Here are a small network's activations along a few directions, averaged over the inputs that share one value of a field.
Related values have similar rows: they may be neighbours, one step apart, or belong to one group.
In the rows, zero is written as 500.
Strong random noise was added to every row along 2 fixed directions; ignore it. To show where, here is one row again and again, with new noise each time:
[491 650 684 247 568 408 600 500 555 708 678 500 531 733 385 486]
[495 628 506 494 529 449 528 470 616 541 631 443 598 526 490 519]
[551 660 291 635 523 470 410 516 719 559 500 463 684 289 675 456]
[513 636 421 563 523 459 484 482 654 530 585 444 632 431 558 502]


U, 18 values:
u18: [756 404 248 421 495 613 455 726 505 702 164 668 462 324 744 361]
u2: [483 615 629 377 515 600 391 599 482 666 578 703 483 681 387 393]
u1: [807 441 481 249 558 578 371 841 505 958 252 762 486 595 564 331]
u7: [738 631 389 300 468 497 367 636 513 933 322 612 322 348 888 369]
u15: [593 556 399 726 368 630 363 432 454 369 579 401 440 471 628 639]
u13: [442 530 181 887 309 517 310 439 539 204 494 382 465  95 748 597]
u3: [467 266 420 639 322 503 612 371 268 188 554 387 347 533 557 762]
u9: [628 444 670 531 440 604 437 534 475 534 582 535 467 684 421 557]
u17: [392 375 548 200 521 476 518 606 390 693 284 598 441 546 399 308]
u10: [360 407 340 687 564 383 608 406 511 288 384 358 576 221 689 482]
u4: [363 392 280 836 552 485 649 431 588 227 278 505 707 211 576 506]
u12: [452 641 417 516 654 346 491 350 491 459 423 379 449 324 577 426]
u5: [462 378 632 467 654 454 561 499 478 535 449 469 644 618 261 422]
u8: [385 428 520 428 413 466 534 479 307 419 386 406 334 376 403 469]
u14: [413 325 699 428 534 664 511 476 451 303 617 622 427 696 187 599]
u6: [364 587 574 443 553 390 585 459 628 564 659 480 560 733 482 553]
u16: [557 597 613 374 610 447 553 551 651 787 536 706 670 603 447 385]
u11: [556 637 552 462 423 537 302 520 545 454 560 458 485 444 528 458]
Each value of U is a pair of two hidden parts, and every pair occurs once (6 first parts, 3 second parts).
- u4 and u17 share the first part; u4 and u10 share the second. Which value has the first part of u10 and the second part of u17? => u8
- u16 and u9 share the first part; u16 and u6 share the second. Which value has the first part of u6 and the second part of u9? => u15
- u14 and u1 share the first part; u14 and u13 share the second. Which value has the first part of u13 and the second part of u1? => u7

T, 18 values:
t18: [547 373 555 546 412 576 500 546 372 450 517 559 437 604 349 508]
t3: [610 456 408 314 405 501 410 613 388 658 359 607 419 494 542 402]
t15: [498 545 653 406 444 414 644 407 479 577 738 433 426 608 474 577]
t2: [552 473 665 466 534 592 458 568 486 521 619 574 448 724 307 489]
t4: [399 510 398 351 553 365 539 466 560 581 407 510 448 408 539 380]
t11: [424 694 537 421 620 382 522 475 559 651 502 454 521 477 540 397]
t9: [459 435 365 674 335 560 405 431 431 204 548 391 412 350 615 602]
t6: [530 644 728 313 530 561 463 538 503 600 671 512 392 759 336 570]
t8: [556 350 397 758 533 556 521 557 483 328 442 514 566 382 559 554]
t7: [448 441 429 533 564 525 532 467 485 434 364 587 645 340 455 464]
t10: [611 558 459 447 521 512 439 507 684 657 528 559 550 523 599 505]
t16: [561 435 663  84 573 422 622 602 323 803 397 642 348 803 488 410]
t17: [506 557 477 472 504 462 521 521 406 619 417 401 411 442 663 536]
t13: [608 616 318 588 361 503 288 496 598 474 502 502 497 315 723 527]
t14: [347 460 577 611 556 538 544 424 556 417 561 459 664 536 345 523]
t5: [346 421 513 537 483 468 634 471 448 381 403 434 511 386 438 468]
t1: [623 494 381 612 576 581 385 587 651 620 376 597 644 469 679 419]
t12: [460 622 393 732 542 456 489 439 663 295 509 379 698 306 492 522]
Each value of T is a pair of two hidden parts, and every pair occurs once (6 first parts, 3 second parts).
- t4 and t9 share the first part; t4 and t11 share the second. Which value has the first part of t11 and the second part of t9? => t13
- t1 and t2 share the first part; t1 and t16 share the second. Which value has the first part of t16 and the second part of t2? => t3
- t6 and t12 share the first part; t6 and t18 share the second. Which value has the first part of t18 and the second part of t12? => t7
